Each row has a name. Each piece below is followed by the name of the row it came from, unless a question asks for something else. Each question is about the rows just above it. Places in a row count from 0.

Z438: [166 135 117 124 103 105 139  45 132 140 132 124 117 116 123 109 142 142
 133 105 148 156 164 122 123 134 122 124 131 115 127 128 142]
Z258: [142 149  93 143 163 109 125  45 108 129  94  99  92 161 125 106 117 164
 146 115 102  90 129 121 168 110 121 151 119 139 111 137 160]
Z711: [107 136 137 166 186 106 153  45 141 124 120  75  94 118 135 108 147 148
 111 203 143 167 122 147 121 149 147  72 158 181 146 159 120]
Z999: [ 60 115 107 102  91 143 117  45 124 128 145 166 154 128 123 142 117 123
 133  78 119 108 134 119 130 117 119 165 117 108 124 108 134]
Z587: [131 115 147 183  95 143 151  45 134 119 133 172 125 206 125 108  69 196
  46 112 112 112 118 127 171 132 127  84 107  95 117 100 115]
Z781: [139 106 102 117 143 156 119  45 120 128 111 128 124 137 145 139 129 117
 113 114 121 120 102 137 138 131 137 117 112 134 119 135  40]
Z992: [102 141 118 140 131 137 135  45 132 127 120 127 123 125 125 130 118 133
 129 125 121 139 131 140 134 131 140 128 133 130 136 135 129]
Z631: [132 128 138 125 122 128 124  45 134 127 137 123 130 121 119 130 129 115
 130 114 122 128 127 133 127 129 133 133 128 125 133 134 123]
Z627: [125 103  52 109 176 183 204  45  48 175 181 103 138 216 178 100 184 234
 107 206 127 161 161 115 211  83 115 146 172 102  75 138 138]
Put [ 45  72  75  94 106 107 108 111 118 120 120 121 122 124 135 136 137 141
 143 146 147 147 147 148 149 153 158 159 166 167 181 186 203] back in order: which row is it? => Z711
At which places does Z627 hold [138]? => 12 31 32
Put [115 100 117  95 107  84 127 132 171 127 118 112 112 112  46 196  69 108
 125 206 125 172 133 119 134  45 151 143  95 183 147 115 131] back in order: which row is it? => Z587

Z791: [246 112 160 171 112 142 229 123 141  82  81 102 107  31 146 245 144  80
  32 154 110 109 159  82  82  30  39  92  92  89  82  34  38  81  76 156
 143 112 109]
Z24: [ 23 205  39  57 234  74  45  73  72 240  19 234 234 221 238  22  55 238
 220  41 238 230  49 236 240 223 209  42 213 230 238 219 217 236 235  45
 204 232 238]
Z892: [240 234  39  57 220 238 238  74 205  42  55  45 234 233 230 240 230 235
  49 219 221  22 238 236 209 217 232  41  72 204 213  23 223  19  73 238
 236 238  45]
Every place of [81] in Z791: => 10 33
Places of [112] in row Z791: => 1 4 37
At which places does Z791 hold [92]? => 27 28
[ 30  31  32  34  38  39  76  80  81  81  82  82  82  82  89  92  92 102
 107 109 109 110 112 112 112 123 141 142 143 144 146 154 156 159 160 171
 229 245 246] is which row reordered? => Z791
Row and place where [238 220] starts: => Z24, 17
At which places does Z24 hold [235]? => 34
[ 19  22  23  39  41  42  45  45  49  55  57  72  73  74 204 205 209 213
 217 219 220 221 223 230 230 232 234 234 234 235 236 236 238 238 238 238
 238 240 240] is which row reordered? => Z24

Z467: [129 125 129 125 129 133 129 130 125 129]
Z472: [ 10 127 132 121 129 135  14 120 129 128]
Z319: [ 10 127 128 121 129 135  14 120 129 128]
Z695: [131 130 129 131 131 130 131 117 128 131]
Z360: [129 128 125 131 130 133 129 134 125 129]
Which row holds these entries in another order? [131 128 117 131 130 131 131 129 130 131] => Z695
[130 125] begins in row and place => Z467, 7
Every place of [129] in Z467: => 0 2 4 6 9
At which places does Z695 hold [131]? => 0 3 4 6 9
Every place of [130] in Z467: => 7

Z205: [174 117 139 150 109]
Z748: [174 104 169 104 104]
Z255: [117 174 136 138  82]
Z38: [174 117  83 136 138]
Where does [ 83 136 138] start? Give its row and place. => Z38, 2
[ 83 117 136 138 174] is which row reordered? => Z38
[ 83 138 136 117 174] is which row reordered? => Z38
Places of [104] in row Z748: => 1 3 4
At which places does Z38 hold [138]? => 4
Which row holds these entries in another order? [138 136  83 117 174] => Z38

Z901: [110 128 122 116 147 127 225 122 127 119 153 141 118 155 127 152 119 127
 134 115 138 129 140 114]
Z890: [119 132 122 127 127 119 138 225 127 127 119 152 140 129 153 127 119 155
 119 127 110 122 147 115]
Z64: [101 134 118 124 155 150 145  94 133 128 150 122 134 135 131 137 117 126
 148 126 133 152 133 106]
Every place of [127] in Z901: => 5 8 14 17
Put [110 114 115 116 118 119 119 122 122 127 127 127 127 128 129 134 138 140
 141 147 152 153 155 225] back in order: which row is it? => Z901
At which places does Z890 hold [119]? => 0 5 10 16 18
Put [134 118 124 155 150 145  94 133 128 150 122 134 135 131 137 117 126 148
 126 133 152 133 106 101] back in order: which row is it? => Z64
Put [ 94 101 106 117 118 122 124 126 126 128 131 133 133 133 134 134 135 137
 145 148 150 150 152 155] back in order: which row is it? => Z64
Where does [117 126 148 126 133 152] start? Give its row and place. => Z64, 16

Z9: [119 156 158 171 123 116 206 111 128 108  49  69 183 173  94 144 112 156
 134 136 175 195 102  99]
Z414: [ 73 142 115 101  70 156 116 180 157 154 176 156 138 166 122 135 169 139
 143 108 135 130  63 100]
Z762: [175 171 158 180 132  69 115 150  89 133 102 140  96 185  89 121 114 119
 138  70 137 154 146  94]
Z401: [ 78 120 115 110 138 110 116 167 222 130 104 132 157 197 132 114 141  84
 106  93 151 138 132  95]
Z60: [ 87 176 149 129  89 112 127 117 118 105 158 112 156 207  87 150 129 154
 127 127 149 207  65 109]
Z571: [119 156 158 171 123 116 134 111 128 108  49  69 183 173  94 144  98 100
 147 118 120 200 162 138]
Z646: [119 156 114 171 123 116 134 111 128 108  49  98 183 173  94 144  98 100
 147 118 120 200 162 138]
Z59: [157 160 124 164 194  93 140  78 153 126 119  94 103  93 165 187 134 106
 162 144 141 163 181 150]
Z796: [126 150  94 165 106 162 124 134  93 141  78 140 187 144 181 164 103 157
 160 153  94 119 163 194]
Z35: [156 168 154 204  89  96 123 124 101 132  96 124 116 163  93 130 100 156
 148  75 100 186 128 156]
Z718: [ 57 135 100 122  89 158 139 146 143 112 121  66 206 144  90 168 128 115
 132 138 132 185 131 123]
Where does [138 166] start? Give its row and place. => Z414, 12
Row and place where [158 180 132] starts: => Z762, 2
[ 78  93  94  94 103 106 119 124 126 134 140 141 144 150 153 157 160 162
 163 164 165 181 187 194] is which row reordered? => Z796
At which places does Z60 hold [207]? => 13 21

Z88: [  2 187  27  26 233 230]
Z944: [152 210  29 150  69 215]
Z570: [ 69 210 152 215 211 152]
Which row holds these entries in another order? [210 152 150  69  29 215] => Z944
Where does [  2 187  27  26 233] start? Give its row and place. => Z88, 0
[152 152 215 210 211  69] is which row reordered? => Z570
At which places does Z570 hold [210]? => 1

Z596: [130  99 102 133]
Z988: [142 145 158 126]
Z974: [132 101 148 165]
Z712: [132 138 149 161]
Z61: [156 130 141 152]
Z127: [145 159 142 126]
Z491: [210 201 208 125]
Z812: [ 23  42  38 129]
Z71: [130 151 141 156]
Z977: [181 175 175 112]
Row and place where [145 158 126] starts: => Z988, 1
Where does [ 42  38 129] start? Give its row and place. => Z812, 1
Put [130 141 152 156] back in order: which row is it? => Z61
Put [158 145 126 142] back in order: which row is it? => Z988

Z190: [217  57   4 230 231  12 214 217]
Z478: [161  62  35 111 118  41 159 161]
Z632: [ 67  45 145 179 185 144  67  66]
Z120: [ 56  56 125  38  51  57  57  54]
Z415: [160 145  61  35  43 119  60  59]
Z519: [182 169 169 182 228 169 182 183]
Z643: [ 60 189 148 170 159  57  61  60]
Where does [159  57  61] start? Give its row and place. => Z643, 4
Every place of [169] in Z519: => 1 2 5
Places of [56] in row Z120: => 0 1
[145  61  35  43] begins in row and place => Z415, 1

